These are the activations of a small neural network, seen along a few directions. Each row is one input.
Each table varies a few parts of the input and shows all the possible inputs, shuffled.
Descriptions start from the smaller parts, as in this example, which fits no table here: values(2) and (point or ring(11) or (line(6) and ring(8))).
Shared parts are said once, and a part with two or three values counts as separate values.

Other details of the inputs vary at random and push rows far along three fixed directions, the same in every table; ignore that.

Table:
x1: [  0   5   6  13 -16  20  -4 -13  14 -19 -11  -3]
x2: [  2   0   2   5   5  30  -8  -7   2  -3 -14  -1]
x3: [ -4  -2 -17  -5  13  12  12   6   1  28 -10  13]
x4: [  1   1   0 -11  14  13   4  21  -4  21 -20   1]
x5: [-13   7   8  18  -6  -7  -5   3  13 -20 -18 -16]
x6: [  2  -1 -18 -11  11  -2  -3   2  -8  30 -11 -16]
x7: [ 8  5 -3 -7  4 21 -4  1  6 19 -5  6]
x8: [ -4   1   9  11 -10   8 -13   0  15 -28 -22   4]
x9: [ -6   6 -15  -3  19  -2  13   5   3  15  -7  -2]
x10: [-11  10   3  13  -5  -3 -21   0  16 -26 -16  -4]
x11: [  7 -16  23  -6  -4   0   6   1 -21   3  45  11]
x12: [ 11   5   7 -10 -10 -15  33  -1  13   0   2  13]
x13: [ 13   1  -3 -12 -13 -30   3  -7  11   6   9  -8]
x14: [ -8 -14   6  -8  20  22 -18  19 -31   7   7  15]
x15: [ 13 -15  11 -20 -11 -10  -1  -4 -22  -8  34  12]
x16: [ 5 -1 -5 -4  7 20  4  6  1 34 -7  0]
x17: [-19  -9  16  21   7  15  -3  -8 -26 -20  14 -20]
x18: [-10  10   1  21 -10   4 -11 -14  17 -13  -4 -13]
x19: [ -1  -4   0   6 -22   7  11 -14   2 -19 -22 -19]
x20: [ 5  0 -3 -4  6 21  8  7 -1 35 -9 -3]
x21: [  9   3   0 -11  12  24  13   6  -3  27 -13  -6]
x22: [-27  -9   8  19   7   6 -27   5 -19 -26  11  -1]
x23: [ 12 -19  13 -22  -6  -6  -2  -3 -31  -9  35  13]
x24: [ 12   2  15  -9 -14 -17  12  14  16   0   3   6]
x25: [ -3   7  -4  -9  24   1  -5  19  -2  19 -17  -8]
x26: [-17   8   2  19  -8  -7 -19   0  17 -19 -12  -6]
x27: [ -3  -5  11  -5   7 -24  16   1 -17  -5  37  10]
x28: [ 19   8   2 -16 -15 -32  12  -7  16   1   0 -13]
x29: [ -4   3  -9   6 -12  -2 -15 -17   8 -24 -14 -15]
x30: [ 13 -18  17 -18 -11 -13  16  -1 -27  -4  29   1]
x31: [  8   1   0  -8  10  22  11   7  -3  30 -12  -5]
x32: [ 11 -17  10 -18 -14 -11   0  -4 -22  -5  35  12]
x33: [  1   6  -7 -12  28   3 -23  15   3  13 -16   4]
x34: [ 10 -14  25  -8  -2   1  15   4 -24   0  42   4]
x35: [ -1   4 -13  -8  10  12   6   2   4  13 -10  18]
x36: [ -5  11   7  16  -5   6   4 -12  12 -18 -11 -24]
x37: [  1   6  -6   0  12   5  -3   2   7  25  -1 -10]
x38: [ 13  10   7  -5  -7 -19   2  -4  21   8  17  -2]
x39: [ -7   3  -9  -3  19  -2 -13  18   2  26 -11  -3]
x40: [ -4  -2 -15  -4  13  12  15   7  -1  28 -12  12]
x41: [ -2  -1 -14  -7  15  13  21   9  -2  25 -13   7]
x42: [ 22   5  -1 -21  -5 -25  -6 -10  12  -7   5  -1]
x43: [-19 -12   6  10  24  25 -22  -2 -38  -6  27  -4]
x44: [-22 -16  -2  15  -1   5 -19 -13 -30 -20  14 -14]
x45: [-16   8  -3  19  -2  -5  14 -11  11 -21 -15 -10]
x46: [ 27  -2   3 -23 -15 -14   3  -9  11  -6   1   7]
x47: [  9  18  -3 -11  -3 -27   8  -6  27  -6   7  15]
x48: [  3  13  -3  -7  -1 -26   9  -4  19   0  12  14]
x49: [ 13   7   7 -13  -8 -14  34  -1  12  -3   2  12]
x50: [ -5  -8  -5  13 -26   4   3 -14   6 -12 -16 -14]
x51: [ -2  -2  -2  -5   8  10  -1  21  -1  28 -17   3]
x52: [-15  -1 -13   9   3  20   3  -4   1  -2 -13  12]
x53: [-15   3  -5  19 -14   7   9 -12  14 -18 -13   8]
x54: [ -3   1  -6  -7   9  11 -11  18   2  26 -14  11]
x55: [ -5  -7  -3  13 -27   4   6 -13   4 -11 -17 -17]
x56: [ 6  3 -4 -6  2 20 -3  2  6 21 -4  6]
x57: [-16   6   5  21  -9  -8  -9   2  14 -16 -15 -14]
x58: [  2 -14  24  -6  -7 -15   3  14 -14  -3  30  15]
x59: [  1  -1   9 -13  12 -18   4  -2 -14 -15  35  20]
x60: [-22 -14   6  18  21  24 -10   0 -38   4  18 -16]
x61: [-11   2   5  16 -18   7 -12   2  16 -20 -16   4]
x62: [ -6   2  -2  12  -6  11   6 -14  14 -28 -19   9]
x63: [-10   5  -4  13 -11  11   7 -12  13 -25 -16   9]
x64: [ 17   7  -4 -18 -11 -26  -6  -8  13  -2  10   0]
x65: [ -7 -11   9  -4  12 -21  11   2 -23  -4  42  13]
x66: [ -4   8 -15  -9  28   3  14   6  -3  19 -13  -2]
x67: [-13  10   2  15  -6  -4 -22   0  17 -24 -13  -4]
x68: [ 34   8 -19  46 -22   2  -2  -1 -11 -25 -21   6]
x69: [ 15   5  -5 -16 -13 -26  -5  -7  13   1  10   0]
x70: [ 29  15 -23  47 -11 -11 -12  -3  -8 -27 -16  -4]
x71: [ -4  -1 -13  -5  12  12  18   8  -3  28 -13   9]
x72: [-14  -6  -1  12  -2  14 -10  11   2   4 -16   1]
x73: [-28 -10   1  18  11   5  -7  -8 -25 -28  22   6]
x74: [  8   8  10  -7  -4 -28   3  13  18  -1   6  -3]
x75: [ 19   6  -2 -15 -16 -32  11  -6  18   1   4 -14]
x76: [ -7   3 -10  -3  20  -2 -17  18   4  26 -10  -1]
x77: [-17  -6  10  17   8  19 -19 -10 -22 -26  17  -8]
x78: [ 14   2  -4 -13 -13 -30   0  -7  13   5  11  -7]
x79: [  7  -3  17  -5   4 -11   7   1 -11  -1  35  -7]
x80: [ 21  -4   2 -17 -22 -17  19  -3   8   4   4  -5]
x81: [-20   2 -16  15  13   4   0  -4   3   1  -9  -2]
x82: [-17 -22   1   1  21  13  -7  -2 -54  -8  15 -20]
x83: [ 15  15   0 -14   3 -26   8  -7  27 -12   2  15]
x84: [ 20  11  11  -8 -22 -10   9  -6  27   7   9  10]
x85: [  9   8  -7 -11  26  14 -14   1   4  20  -8  -2]
x86: [  6  -9 -18 -12   1  10  -2   2  -5  31 -12  -3]
x87: [ -6  -5  -6  11 -26   6  -4 -16   7 -14 -15  -9]
x88: [-21 -16  19  19  -3  15  -2   8 -25 -23   0  -5]
x89: [  0   2  -6 -11  11  15 -14  18   2  21 -15  13]
x90: [  2   9  -8  -4  12   9 -12   1   8  20  -1  -2]
Each input here is: values(2) and (point or (values(4) and line(11))).
- Changing only the values(2) part turns x76 into x72. The same change can be made to x22. Which row results? => x61
- Changing only the values(2) part turns x3 into x81. The same change can be made to x23. Which row results? => x29
- Change only the line(11) part in x30. List by row number the other rows that result. => x15, x19, x23, x32, x46, x50, x55, x80, x86, x87
- Change only the values(4) part in x9. List by row number the other rows that result. => x74, x75, x79
- Change only the values(2) part in x50. List by row number the other rows that result. => x13

Table:
x91: [-13 -19  -8   0  14  42  -8  -2 -29  20  -6  -9]
x92: [ 16  14 -21 -16  22  -4  12  11   4  46 -12  -7]
x93: [-20 -17   0  -3  26  46 -12   5 -34  14   0   3]
x94: [-10 -29  15  21   1   4 -15  -4 -56 -42  39  10]
x95: [-19 -11 -15   6  25  33 -18  14 -31  10 -11  13]
x96: [  9  -2  25 -19  -9 -28 -20   3   3  -8  33  -6]
x97: [ 14  15 -22 -13  30  -8   2  15   9  41 -12   5]
x98: [ 24   1  19   1  -8 -25   5   1  -5 -16  36  17]
x99: [-20 -13 -19   3  40  24 -21   0 -37  13   3  -6]
x100: [ -4   5  -7  39 -42   6  -1 -24  18 -46 -36 -22]
x101: [-22  -8  15   4  -1   6   2 -11  -5 -24  11  -4]
x102: [-12   8 -21  39  -5  37  -5 -10   4  -5 -48 -27]
x103: [ 19   2  -5 -17   7  10  15  15   4  46  -8   6]
x104: [ 14  -9  25 -15 -18 -17  14   4  -5 -17  28  24]
x105: [-12 -26  18  17   5  11 -19 -12 -52 -40  46   4]
x106: [  8   4  -8 -19  16  -1  18  13   6  46  -6  -2]
x107: [ 22  15  17 -11 -18 -14  21   6  35   3   0  17]
x108: [-35  10 -22  24   9  28 -18 -12  18  -9 -40 -14]
x109: [-17  13 -35  31  -1  11 -12 -11  26 -12 -61 -19]
x110: [-18 -14 -17   0  31  28 -11  -4 -43  18   4 -17]
x111: [-17  13  -1  29 -45  -2   9 -35  54 -40 -39 -31]
x112: [ 24  -5  16 -14 -18 -18   7 -12 -11 -13  38   3]
x113: [ 10  16  -2 -15  -9 -35  10   3  31  -3   0  17]
x114: [  2  18 -16 -16  30  -3   4  20  16  42 -11  14]
x115: [ 13  11 -12 -26  17   7  -8  10  11  35  -4  18]
x116: [  9   0 -20 -27  12  -2  14  12   5  47 -19   0]
x117: [ 10   2  29  -6  -8 -31 -12  13   3  -8  30  -5]
x118: [-15   7 -11  38 -34  -5   4 -26  20 -47 -34 -29]
x119: [ 20  18  14  -5 -16 -24  10   5  32  -5  12  23]
x120: [-16 -37  24  15 -13  14   2  -5 -55 -34  36   1]
x121: [ 12  11   6 -20 -13 -28  21   3  31  -1  -4  12]
x122: [ 21   8  15 -17 -22 -41 -12  10  25  -3   6  -3]
x123: [  2   1  26  -9  -3 -22  22   5   7 -10  29  12]
- Changing only one part turns x116 into x111. The same change can be made to x95. Which row results? => x115
- What is each input in this table made of? => values(3) and (point or (values(2) and ring(5)))
- Change only the ring(5) part in x97. List by row number the other rows that result. => x92, x106, x114, x123

Table:
x124: [-10   7  -3  11   3   3 -18   5   3 -10 -15   0]
x125: [-23  -3   3  18  -7  36  -2  -4 -12  -9  -3  -7]
x126: [ -9  -7 -10   2  -4   8  -4  -8  -2  -5 -12 -18]
x127: [ 17   6 -15 -23   7  -8   6  -5   8  29  -4  -4]
x128: [-10 -18   3   3   7   3 -19   1 -37 -19  27   5]
x129: [-14  -2 -19  -2  23  20   2  -4  10  18 -18   9]
x130: [ 14   6  13 -10 -12 -34   1   2   6 -25  28  14]
x131: [  6   5  14 -10 -10 -38   6   0   7 -21  30   3]
x132: [ 19 -16   2 -30  11  -7  -1  10 -31  15  33  15]
x133: [-13  10 -12  -1  18   5 -14  10   7  20 -23 -11]
x134: [ -1 -11   2   3  -9   1  12  -4  -9  -9   4 -11]
x135: [ -6 -12  -4   2  17   6 -17  -4 -36  -4  22   8]
x136: [-12 -13  15 -16  21  16  -5   6 -33  10  12   8]
x137: [  6   6   0 -16   0 -19  -9   4  13  19   1  -2]
x138: [  4  -1  -9   3   1  22 -15  -1   2   8 -17  -8]
x139: [-10   8   7  15 -42  -2  15 -17  22 -38  -4  -4]
x140: [  3   4 -22   9  12  16   4   1  -1  21 -27   4]
x141: [-24  -8 -15  11  11  15 -19  -2 -15  -3 -11 -17]
x142: [-13   0  17   7 -26   4   8  -7  -1 -20  10   4]
x143: [ -6 -22  13   1   1   9 -15  -1 -39 -13  24   3]
x144: [ -9  -1  -8  18   0   5  10  -8  -2   0 -12 -10]
x145: [-10 -14  -8  19  -4  25  -1  -3 -21 -17 -13  -8]
x146: [ 20   7  -5 -12   2  -7   6  15  10  32 -14  15]
x147: [-15  -3   1   0   5  17   1  -6  -5 -11 -14  -5]
x148: [-13  -3  -9  -2  20  27  -5   7  14  20 -17   6]
x149: [ 20  21   9   5 -21 -21   8   2  41 -13  -8   6]
x150: [ 19   3  -3 -16   3   2  11   7  10  32  -6  -7]
x151: [ 23   3  -5 -17  -1   0   7  10   6  29 -13   8]
x152: [  1  17   2  21 -23 -21  -2 -18  27 -43  -5   0]
x153: [-24  -3  -7  18  -3  30   5 -14 -17 -10  -4  -4]
x154: [ 12  18 -15 -19  17 -19   3   4  17  27  -4   2]
x155: [-30  -7  10  29   1   9  -6   0 -15 -25  -3 -14]
x156: [-34 -18   2  20   2  20  -3  -8  -6 -32  -1   2]
x157: [  0  11   6  22 -29 -18   8  -7  26 -44 -10   0]
x158: [ -3   8 -11   6  14  13  -7  15   4  17 -29   4]
x159: [ -7   3   7  15  -4 -15  10  -8   0 -23  11  -4]
x160: [ 25   5  -4 -15 -10 -16   5 -10   8   2   8   8]
x161: [ 12  12   1   2 -27 -27  20  -5  36  -8 -11  -4]
x162: [  6   7  14  29 -35  -8   5 -10  26 -35  -9  -2]
x163: [ -9 -22  11   0   8  11   2   5 -37   5  18  -7]
x164: [ 10  14   8 -10   0 -23  -1   6  22   3  11  -2]
x165: [ -6  -4  -1   6  -3  14  -9  -6   1  -1  -8 -20]
x166: [  2   4 -11 -10   1   5  -6   0  13  23 -25 -14]
x167: [ 20  18  -7 -17  12  -8  -9  16  20  24  -5  10]
x168: [ 18   2  20  -6 -17 -25 -10  -2   7 -19  33  11]
x169: [ -5   3 -11   4   4   8 -24   3   3   8 -21  -1]
x170: [-23  -8   3   7   4  14  -4  -1   9  -5 -11   8]
x171: [ 3 -4 -6  6 -1  4  5  6 -7  2 -7  6]
x172: [ 16  -6  11 -16  18 -19  10  11 -31   5  45  26]
x173: [ -9   5 -19   4  11   4 -11  -9   3  10 -14 -12]
x174: [ 11  12   5  -8   6 -13   8  13  16  16   3  -1]
x175: [ 10 -13  22 -13   9 -13  10  13 -27  14  44   8]
x176: [ 24 -14  12 -21  10   2   6  15 -30  20  34  15]
x177: [  2  11 -12  -4   7   3 -15   3  22  23 -18 -13]
x178: [ 26  -4  14  -6 -21 -23  20 -10  -2 -18  28  13]
x179: [ 19   2   0 -10  -9 -16  22  -8   8   7   8  -2]
x180: [ 14   9   5 -27  12   4   5   7  13  26  -4   7]
x181: [-14  -4   0  17  -1   8   1   2  -2   4 -18 -11]
x182: [  1  11  -8  -8   5   7   9 -11  16   7 -21   0]
x183: [-19 -15   9   8  14   0   2   8 -36 -16  26  -3]
- What is each input in this table made of? => line(4) and (values(3) or (values(2) and ring(6)))
- Changing only the line(4) part turns x142 into x153. The same change can be made to x146. Which row results? => x140
- Change only the values(2) part in x151. List by row number the other rows that result. => x163
- Change only the line(4) part in x165. List by row number the other rows that result. => x126, x127, x166
- Change only the values(2) part in x158. List by row number the other rows that result. => x155
- Change only the values(3) part in x142. List by row number the other rows that result. => x136, x170

Table:
x184: [ 18 -13   9 -26   6 -22   7  10 -26  12  36  15]
x185: [ -7  11 -11  21 -11  22  -4  -5  28  -3 -47 -17]
x186: [ 26  -2  -8 -33  11 -18   7  13  -6  37  15  14]
x187: [ 14  -9   7 -16   2 -17   5   6 -26   8  35  12]
x188: [-20 -18  17  -2  25  -5 -29   3 -45 -19  50   2]
x189: [ -1  15 -21  25 -15  14  -2 -11  33  -7 -52 -22]
x190: [ -8  13 -23  20  -5  22  -2  -8  27   2 -43  -7]
x191: [ -9   3  -9  32 -12  14  -6 -13   6 -21 -27 -18]
x192: [  9  -1 -14 -17  23  17  -2  20  -8  49  -7   6]
x193: [ 27  23  -5 -24 -11 -29  21   4  50  23 -20   4]
x194: [-25 -14 -20   1  27  38 -14   4 -27  21 -19 -11]
x195: [-16   8   8  23  -7 -13 -20  -8  12 -46   4   2]
x196: [ -1   5   8  12 -20  -4   7 -12  12 -33  -2   1]
x197: [  0  18 -13  -2  12  -1 -24  14  28  18 -29  -2]
x198: [-16   8 -19  22   2  22   0  -3  17   7 -39 -15]
x199: [ -9  -1  16  14 -20 -15  11 -10   2 -29  17  -2]
x200: [  1  -8  12   0  -3   0   2  -7 -10 -13  21  -3]
x201: [-28  -5  -3  31  -9  15   0 -10   3 -25 -21 -16]
x202: [ 25  18  -2 -13  -9 -17  13  -2  32  12  -6  14]
x203: [  8   0  14  -6 -10  -5   4   4  -1  -6  10   4]
x204: [ -2 -20  13   2   2  -3  -2  -1 -37 -17  28   1]
x205: [-19  -8   4  23   2  16   0  -4 -13 -19  -2 -12]
x206: [-13  -5 -21   1  25  36 -10   4 -16  31 -17 -10]
x207: [ -6 -14  13   2  -4  -4   4  -4 -19 -21  28  14]
x208: [-30 -22  -5  15  21  34 -11   1 -42  -9   1   1]
x209: [ -3   4 -18 -13  21  11   5  12   3  36 -24  -1]
x210: [ 10   3   6 -11  10 -33 -18   9 -10  -4  28   7]
x211: [-18 -11   8  -4  38  -7 -21  18 -40   5  37   6]
x212: [-14  -7 -22   4  37  45 -11  10 -27  27 -23  -1]
x213: [-16  -9  11  13  -7  11  -3 -13 -17 -30  11 -11]
x214: [ 18  24 -16  -8 -11  -3   6  -8  49  22 -37  -7]
x215: [ 14   3  14 -20  -1 -22  16   8  -5   5  26   9]
x216: [ -3   1  17  19 -39 -13   5 -14  25 -41  -2  -4]
x217: [ 18  -1   4 -18   3 -13   6   6 -14   8  19   6]
x218: [ 22   5  -6 -32  12  -5   5  18   3  49   2  15]
x219: [ 16   8   8 -12 -17 -24  14  -4  16  -6  18  18]
x220: [-27 -15   2  17   6  27 -11 -11 -25 -20  -4 -15]
x221: [ 34  18   7 -25 -23 -31  16   4  47  13 -10   9]
x222: [ 14   2  15 -13 -25 -29  12 -11  18 -14  22   6]
x223: [-11 -13  17  10 -17   0  -1  -4 -10 -27  12   0]
x224: [-21 -11  -1  20   6  24  -6  -7 -16 -21 -10  -3]
x225: [  1   7  15  11 -40 -21   9 -23  28 -39   8  -6]
x226: [ 12  10 -18 -20  28   8   7  16   4  55 -18   3]
x227: [ 16  -4   0 -23  20   6   0  18 -16  41  11  12]
x228: [ 22   5  11  -3 -25 -30  12  -6  13 -14  21   4]
- Changing only one part turns x187 into x219. The same change can be made to x204. Which row results? => x224
- Changing only one part turns x211 into x210. The same change can be made to x198. Which row results? => x228
- What is each input in this table made of? => values(5) and (point or ring(8))
- Change only the values(5) part in x184. List by row number the other rows that result. => x194, x208, x209, x223
- List by row number the other rows that have the values(5) part in common with x218. => x185, x192, x197, x203, x216, x221, x223, x227
- Change only the values(5) part in x214. List by row number the other rows that result. => x191, x202, x226, x227
